These are the activations of a small neural network, seen along a few directions. Each row is one input.
In each table, some parts of the input vary, and every possible input appears once, in random order.
Descriptions start from the smaller parts, as in this example, which fits no table here: one of 2 separate values, together with either a single point or one of 9 places along a line or (one of 4 places along a line, together with one of 5 places around a ring).
Shared parts are said once, and a part with two or three values counts as separate values.
(in the rows, 128 means zero)

Other details of the inputs shift rows strongly along two fixed directions, in all tables alike. That doesn't count.

A family of inputs:
x1: [159 110  99 143 134 153 146 131 129 102 121]
x2: [130 129 162 101 165 109 189 130 123 148 144]
x3: [146 119 130 154 118 143 121 156 139 110 151]
x4: [103 163 186 107 160  80 189 130 124 171 116]
x5: [134 103 101 127 159 139 107 127 122 122 159]
x6: [164 118 106 148 120 190 115 125 120  93 129]
x7: [175  80  76 125 173 178 113  99 122 112 175]
x8: [ 56 161 138 106  74 113  65 126 127 131  88]
x9: [124 141 116 143  70 163  88 105 123 106 115]
x10: [199 104  89 162 150 193 124 114 130  99 176]
x11: [ 64 143 127  91  50 151  62  99 125 118  89]
x12: [104 136 142 115 130 123 126 106 124 146 130]
x13: [ 91 131 129 103 106 125  90 129 119 122 126]
x14: [110 131 137 146  78 126 101 149 132 115 120]
x15: [110 162 135 132  82 122 111 109 127 138 107]
x16: [147 141 123 147 117 135 137 113 123 128 142]
x17: [ 94 118 139 121 131 105 116 144 134 140 131]
x18: [136  97  89 121 149 173 103 108 116 112 125]
x19: [197  95  68 152 163 176 128 117 118 107 148]
x20: [138 120 116 148 125 114 120 148 137 130 139]
x21: [182 105  96 159 144 154 123 137 124 103 175]
x22: [122  93 116 115 138 130 112 144 136 120 152]
x23: [153 148 171 140 145 112 196 138 120 141 139]
x24: [137 110 124 112 160 122 140 136 128 128 171]
x25: [138 118 105 124 140 149 108 106 119 120 110]
x26: [118 163 189 118 145  73 189 129 121 169 113]
x27: [ 99 125 126 128 109 110  83 134 136 128 110]
x28: [145 148 161 133 161  89 173 113 129 166 149]
x29: [172  76  66 130 187 174 125 118 135 101 137]
x30: [109 160 154 135  77 130 106 145 127 113 124]
x31: [171 102 101 148 139 167 147 134 131  95 130]
x32: [113 130 104 131  94 134  61 118 124 113 111]
x33: [188  77  68 141 175 169 127 117 134 102 135]
x34: [152 116 123 156 140 112 146 153 135 128 160]
x35: [155 148 184 137 165 106 228 158 140 138 142]
x36: [109 157 136 128  86 123 107 108 130 147 105]
x37: [156 153 172 140 166  92 221 141 120 157 149]
x38: [181  98  80 145 158 159 144 130 134 105 131]
x39: [ 92 151 179  93 132 100 168 129 115 155 112]
x40: [143 150 156 144 143  86 177 149 123 146 162]
x41: [ 74 155 137 110  56 127  98 127 133 125  50]
x42: [ 71 134 120 127  54 124  39 130 132 117  77]
x43: [109 153 183 109 155  72 194 136 136 158 103]
x44: [117 122 112 139 100 122  91 143 139 131 118]
x45: [116 175 183 133 129  57 177 151 127 165 140]
x46: [156 117  97 143 139 134 110 132 129 127 152]
x47: [163  61  74 132 176 161 102 136 131 107 176]
x48: [109 109 106 128 131 129  84 135 137 123 129]
x49: [ 62 127 122  84  57 154  80 120 131 101  63]
x50: [136  86  87 109 145 172 114 120 129  98 118]
x51: [146 150 173 128 185  75 196 116 131 175 159]
x52: [ 60 166 142 106  71 124  76 100 127 140  82]
x53: [122 123 155 111 176 103 191 135 135 145 127]
x54: [120 169 187 121 138  79 194 136 124 174 113]
x55: [ 65 161 141 111  69 106  63 122 124 128  84]
Each input here is: one of 5 places along a line, together with one of 11 places along a line.
Q: The inputs of x30 and x46 match in every part but the place on the line of 11. If x3 is changed in the same way as x30 into x46, which row does it become?
A: x44
Q: The inputs of x37 and x19 match in every part but the place on the line of 11. If x16 is changed in the same way as x37 into x19, which row does it become?
A: x15
Q: Change only the place on the line of 5 in x31. List by row number the other rows that result.
A: x9, x14, x21, x23
Q: Start at x49 and move only the place on the line of 11, one step at a time. The first step leads to x50. Which rows follow, in order?
A: x53, x29, x43, x33, x41, x38, x1, x31, x35

A family of inputs:
x56: [111 127 123 111 119 126 122 120 129 130 119]
x57: [184  75  43 155 127 197  72 114 126  82 153]
x58: [147 122 145 122 177  94 180 130 130 155 160]
x59: [132 126 145 121 159 108 159 117 131 151 142]
x60: [147 124 150 120 179 105 181 123 135 158 155]
x61: [144 127 142 125 179  95 174 131 126 158 160]
x62: [119 141 138 128 104 133 130 137 122 118 115]
x63: [127 128 139 124 157  99 152 136 126 151 149]
x64: [115 123 128 115 123 120 123 130 131 134 127]
x65: [127 145 146 127 117 126 149 133 121 127 119]
x66: [144 125 148 121 180 106 185 123 135 154 154]
x67: [218  76  64 158 183 188 132 110 132 106 180]
x68: [110 145 126 135  87 128  99 130 123 125 114]
x69: [195  72  64 161 157 181 103 126 134  93 173]
x70: [ 98 140 128 116 112 130  94 109 123 133 108]
x71: [111 124 144 116 129 112 130 137 139 139 131]
x72: [117 140 138 141 106 121 115 138 131 129 129]
x73: [148 138 145 133 137 111 166 133 131 143 145]
x74: [187  74  60 155 149 202  93 128 127  76 156]
x75: [147 133 146 122 183  93 168 131 124 154 160]
x76: [159 144 153 145 170 106 177 127 127 152 160]
x77: [110 150 130 135  90 137 100 113 124 130 108]
x78: [149 123 145 118 176  98 182 132 133 156 159]
x79: [161 146 153 143 170 106 173 127 126 150 159]
x80: [ 96 134 131 118 112 121  87 130 129 126 116]
x81: [ 97 130 131 109 108 135 106 132 119 120 103]
x82: [145 138 143 134 138 112 171 133 130 139 145]
x83: [107 133 137 110 122 131 126 114 127 128 109]
x84: [112 125 151 116 143 116 144 142 131 131 129]
x85: [117 136 139 133 102 130 128 140 136 119 122]
x86: [ 95 147 131 122  66 149  88 133 117 107  87]
x87: [144 126 149 119 180 108 187 125 134 151 152]
x88: [129 148 129 134 111 125 111 124 121 126 124]
x89: [108 130 130 116 118 116 116 120 124 138 120]
x90: [158 136 152 139 163 112 191 128 134 148 156]
x91: [118 139 138 118 143 105 134 125 122 144 133]
x92: [128 141 144 133 119 113 154 138 131 134 135]
x93: [156 128 155 148 164  98 179 147 134 148 168]
x94: [100 139 133 131  77 135 100 134 136 115 107]
x95: [160 136 149 135 161 108 195 138 131 143 157]
x96: [ 93 127 137 111 109 137 100 136 126 118 104]
x97: [ 80 131 121 110  75 129  75 120 126 122  95]
x98: [171  67  41 139 150 200  64  94 124  95 146]
x99: [106 133 139 110 125 135 126 116 124 128 108]
x100: [112 140 131 127  87 137 114 132 124 111 107]
x101: [115 129 131 123 134 103 137 140 133 137 102]
x102: [113 124 149 116 139 113 144 139 134 130 130]
x103: [131 128 140 113 155 109 167 130 130 142 140]
x104: [160 132 143 148 163  95 187 152 134 143 135]
x105: [114 142 128 130  83 130 105 120 126 123 110]
x106: [114 136 139 120 142 103 132 133 124 143 136]
x107: [203  67  55 147 207 179 120 105 126 114 183]
x108: [123 144 140 125 107 137 131 132 117 123 111]
x109: [ 94 153 124 131  67 133  74 126 121 116  98]
x110: [122 132 137 123 146 108 146 125 135 144 100]
x111: [ 96 135 135 107 108 144 105 115 120 124  94]
x112: [115 130 144 113 140 115 147 137 124 132 126]
x113: [126 147 151 129 121 132 149 125 124 130 117]
x114: [ 99 133 130 106 108 138 107 123 117 122  99]
x115: [ 93 146 124 124  60 143  91 128 127 109  92]
x116: [ 93 129 129 120 107 123  92 131 130 130 116]
x117: [117 137 132 118 137 122 113 113 124 137 124]
x118: [ 76 130 126 108  78 139  80 128 135 113  93]
x119: [125 139 136 142 118 121 116 137 130 126 135]
x120: [106 120 130 117 121 125 117 133 138 126 125]
x121: [156 128 149 151 165  96 183 156 141 141 137]
x122: [116 129 142 113 138 112 148 135 127 131 128]
x123: [105 127 130 118 117 114 114 128 125 136 123]
x124: [112 132 145 124 144 104 128 137 131 142 138]
x125: [157 138 156 147 170  97 170 148 132 144 168]
x126: [ 79 134 120 105  76 137  84 124 128 115  90]
x127: [183  61  62 146 181 172 102 124 131 105 176]
x128: [148 123 138 127 180  91 183 139 134 152 130]
x129: [132 140 146 132 118 111 150 139 131 138 136]
x130: [132 145 152 131 127 125 159 124 128 132 123]
x131: [107 132 134 108 121 128 126 125 121 125 110]
x132: [110 129 136 113 128 111 138 132 131 136 128]
x133: [112 145 131 127  89 145 115 116 129 120 103]
x134: [123 139 155 132 121 126 142 148 127 125 124]
x135: [104 139 135 130  76 134  96 134 136 119 108]
x136: [132 148 143 136 124 110 144 130 124 143 135]
x137: [188  70  58 133 181 182 119 114 125  95 163]
x138: [125 132 140 134 113 131 133 140 132 116 125]
x139: [122 150 135 134 108 119 111 133 122 127 125]
x140: [113 144 132 135  90 137 104 112 125 129 108]
x141: [181  81  35 157 124 197  70 115 128  78 113]
x142: [126 141 138 129 113 149 127 123 120 123 110]
x143: [116 138 140 118 142 102 129 133 123 141 135]
x144: [ 97 147 125 128  61 136  81 117 121 120  94]
x145: [114 143 133 133  88 137 107 112 128 127 108]
x146: [106 154 128 130  83 130  91 121 120 123 105]
x147: [186  80  38 161 134 204  74 107 131  81 115]
x148: [129 134 131 139 111 121 125 132 125 130 132]
x149: [179  55  46 144 164 189  78 117 134  90 166]
x150: [112 144 131 124  85 139 114 124 123 113 101]
x151: [116 119 125 128 134 115 123 142 139 129 104]
Q: The inputs of x103 and x87 match in every part but one. If x105 is changed in the same way as x103 into x87, which row does it become?
A: x145
Q: The inputs of x147 and x104 match in every part but one. If x111 is changed in the same way as x147 into x104, which row does it become?
A: x81
Q: The inputs of x80 and x117 match in every part but one. If x138 is changed in the same way as x80 into x117, which row does it become?
A: x130
Q: What is each input in this table made of?
A: one of 2 separate values, together with one of 4 places along a line, together with either a single point or one of 11 places along a line
Q: Change only the choice among 2 separate values in x114. List by row number the other rows that result.
A: x108
Q: Change only the place on the line of 4 in x65. List by row number the other rows that result.
A: x62, x74, x113
Q: Change only the choice among 2 separate values in x124. List by row number the other rows that result.
A: x119
Q: Start at x86 and move only the place on the line of 11, one step at a time. The first step leads to x62. Which rows follow, in order?
A: x100, x115, x92, x129, x57, x148, x68, x109, x139
Q: Change only the place on the line of 4 in x97. List by row number the other rows that result.
A: x58, x59, x149

A family of inputs:
x152: [ 81 151 171  75  97 134 169 111 124 120 101]
x153: [122 106 110 101 119 166 135 112 146 124  75]
x154: [133 114 159 136 201  44 184 127 129 210 189]
x155: [147 132 101 164  49 187  49 115 107  88 134]
x156: [193  84  18 108 175  82 129 152  92 122 176]
x157: [186  91 128 124 229 137 216 132 141 120 118]
x158: [142 148 157 130 221  46 168 123 140 199 179]
x159: [106 215 174 160  67  85 119 117 136 160  95]
x160: [160  59  89 121 196 140 110 154 145 120 188]
x161: [156 137 149 127 234  72 160 128 128 175 199]
x162: [ 97 183 175 168  46  84 133 121 126 167 104]
x163: [114  99  79  92  83 200  90  78 138  81  93]
x164: [149 111  89 161  56 187  59 145 147  82 111]
x165: [ 95  83  82 118 120 151  24 150 124  75 101]
x166: [ 70 227 174 163  33  81 105 115 129 164  66]
x167: [ 77 192 159 111 107 102 146  78 118 175  51]
x168: [ 34 164 173  89  56 107 150 122 141 160  19]
x169: [140 150 166 124 223  49 166 127 136 190 184]
x170: [ 71 203 201 141   5  93  94 121 128 147  84]
x171: [101  97 116 119 148 111  76 153 137 104 115]
x172: [203  95  79 190 145 148 170 130 150 116 195]
x173: [142  85 131 135 216  66 188 164 155 182 182]
x174: [107 152 193 106 165  78 227 136 145 161  62]
x175: [160 154  86 171  82 189  49 111 111  85 129]
x176: [147 125 106 154  65 171  99 129 141  83 153]
x177: [169 104  84 133 214 139  91 117 115 129 195]
x178: [146 120  96 154  60 187  86 133 131  69 154]
x179: [149 132  99 168  72 189  70 125  97  89 151]
x180: [120 167 135 109 133 135 130  72 125 152  78]
x181: [ 60 134 164  86 104  81 113 135 145 141 150]
x182: [126 111 162 109 193  47 198 142 161 181 202]
x183: [137 136  82 108 123 209  68  70 100  92  90]
x184: [102 106  78  90  91 219  94  97 109  68 107]
x185: [134 108 163 132 223  37 187 168 155 165 152]
x186: [173  67  81 138 191 127  97 106 132 154 196]
x187: [140 100  87 107 101 200  73  62 113 105  94]
x188: [134 115 115 101 113 191 101  81  96 109 108]
x189: [166  61  86 119 201 124 134 128 155 125 220]
x190: [102 148 198  85 141  96 214 137 145 163  87]
x191: [178 138  23 143  32 135  77 146  86  82 102]
x192: [160 110  87 176  80 175  64 148 139  66  93]
x193: [ 67 196 203 147  47  96 133 189 111 112  69]
x194: [ 77 135 180 129 172  19 174 167 147 177 110]
x195: [148 104  67 180  63 180  73 142 145  99 106]
x196: [197 115  86 126 205 178 142  70 122 122 139]
x197: [142  87 124 114 213 110 173 156 126 135 234]
x198: [118 160 120 107 141 177 116  89  90 116 100]
x199: [153 112  80 179  70 171  59 143 143  76  81]
x200: [ 46 207 200 126   7 107 131 159 122 117 109]
x201: [ 75 189 205 132  29  96 130 170 142 135  86]
x202: [151 133 133 168  96 149 111 171 123  83 109]
x203: [156 139 123 172  75 139  99 111 129 131 137]
x204: [180  81  99 122 202 184 167 131 119  86 112]
x205: [207 100  28  99 162 132 184 117  82 108 121]
x206: [164  55  86 124 197 134 111 151 153 126 184]
x207: [133 136  80 108 116 204  61  62 110  96  82]
x208: [ 74 234 195 142  35  92  98 122 123 143  82]
x209: [174  84  94 103 173 184 173  95 135  98 160]
x210: [ 46 171 182  74  60 102 161  97 147 148  59]
x211: [145 115  95 156  55 197  62 157 129  73 120]
x212: [210  97  94 172 139 163 152 132 152  95 202]
x213: [167 109 162 101 209 135 237 147 129 142 147]
x214: [ 45 184 199  76  46 116 116  84 106 150  50]
x215: [164  54  78 130 196 129 111 147 156 136 179]
x216: [122 151 155 152  81 143 135 181 121 111 132]
x217: [140 128 178  96 202 124 248 158 118 151 141]
x218: [160 124  95 167  61 186  55 107 117  92 140]
x219: [ 93  82  70 120 111 129  72 114 150 127 147]
x220: [170  90 108 122 196 135 231  99 142 144 158]
x221: [115 152 205 100 180  86 235 145 134 147  82]
x222: [172 100 131 122 232 154 222 150 110 110 131]
x223: [ 95 135 200 114 190  23 180 173 150 164 131]
x224: [183  74  95 110 189 191 166 122 136 105 137]
x225: [ 94 122 147 110 123  93  83 113 128 162 147]
x226: [ 62 197 189 133   4  87 126 136 155 139  91]
x227: [123 119 110 104 117 197 105  88  84 107 113]
x228: [ 55 135 163 109 138  82 109 179 114 123 107]
x229: [ 74 184 181 166  44  74 134 164 140 138  47]
x230: [ 90  84  76  99  94 165  33 123 131  87 155]
x231: [118 160 166 152  64 105 139 161 154 140 104]
x232: [116 106  97 127 135 154 142 115 135 114  44]
x233: [149  64  87 122 200 151 115 171 124 114 195]
x234: [108 124 196 102 192  51 190 186 138 174 177]
x235: [180 117 154 119 202 113 220  88 124 176 154]
x236: [136 123 185 114 203  61 177 142 113 185 208]
x237: [153 111  82 134 213 143  93 125 103 127 196]
x238: [ 70 156 202 103 148  58 149 148  99 184 169]
x239: [172 101  78 156 232 102 128 111 132 171 189]
x240: [156 153  82 173  74 179  41  99 129  94 116]
x241: [ 83 151 203 101 145  47 144 133 122 190 162]
x242: [125  98  68 124  92 193  76  59 110 121  78]
x243: [150 116  92 170  71 181  59 151 132  61  92]
x244: [ 71 235 195 147  52 100 114 139 101 139  98]
Q: What is each input in this table made of?
A: one of 3 separate values, together with either a single point or (one of 5 places along a line, together with one of 6 places along a line)
Q: The inputs of x227 and x179 match in every part but the choice among 3 separate values. If x152 is changed in the same way as x227 into x179, which row does it become?
A: x178
Q: The inputs of x193 and x228 match in every part but the choice among 3 separate values. If x191 is changed in the same way as x193 into x228, which row does it become?
A: x156
Q: Change only the place on the line of 6 in x219. List by row number the other rows that result.
A: x181, x182, x189, x197, x230
Q: Change only the place on the line of 5 in x162. List by row number the other rows that result.
A: x166, x172, x195, x229
Q: Change only the place on the line of 6 in x235. List by row number the other rows that result.
A: x187, x188, x214, x227, x242
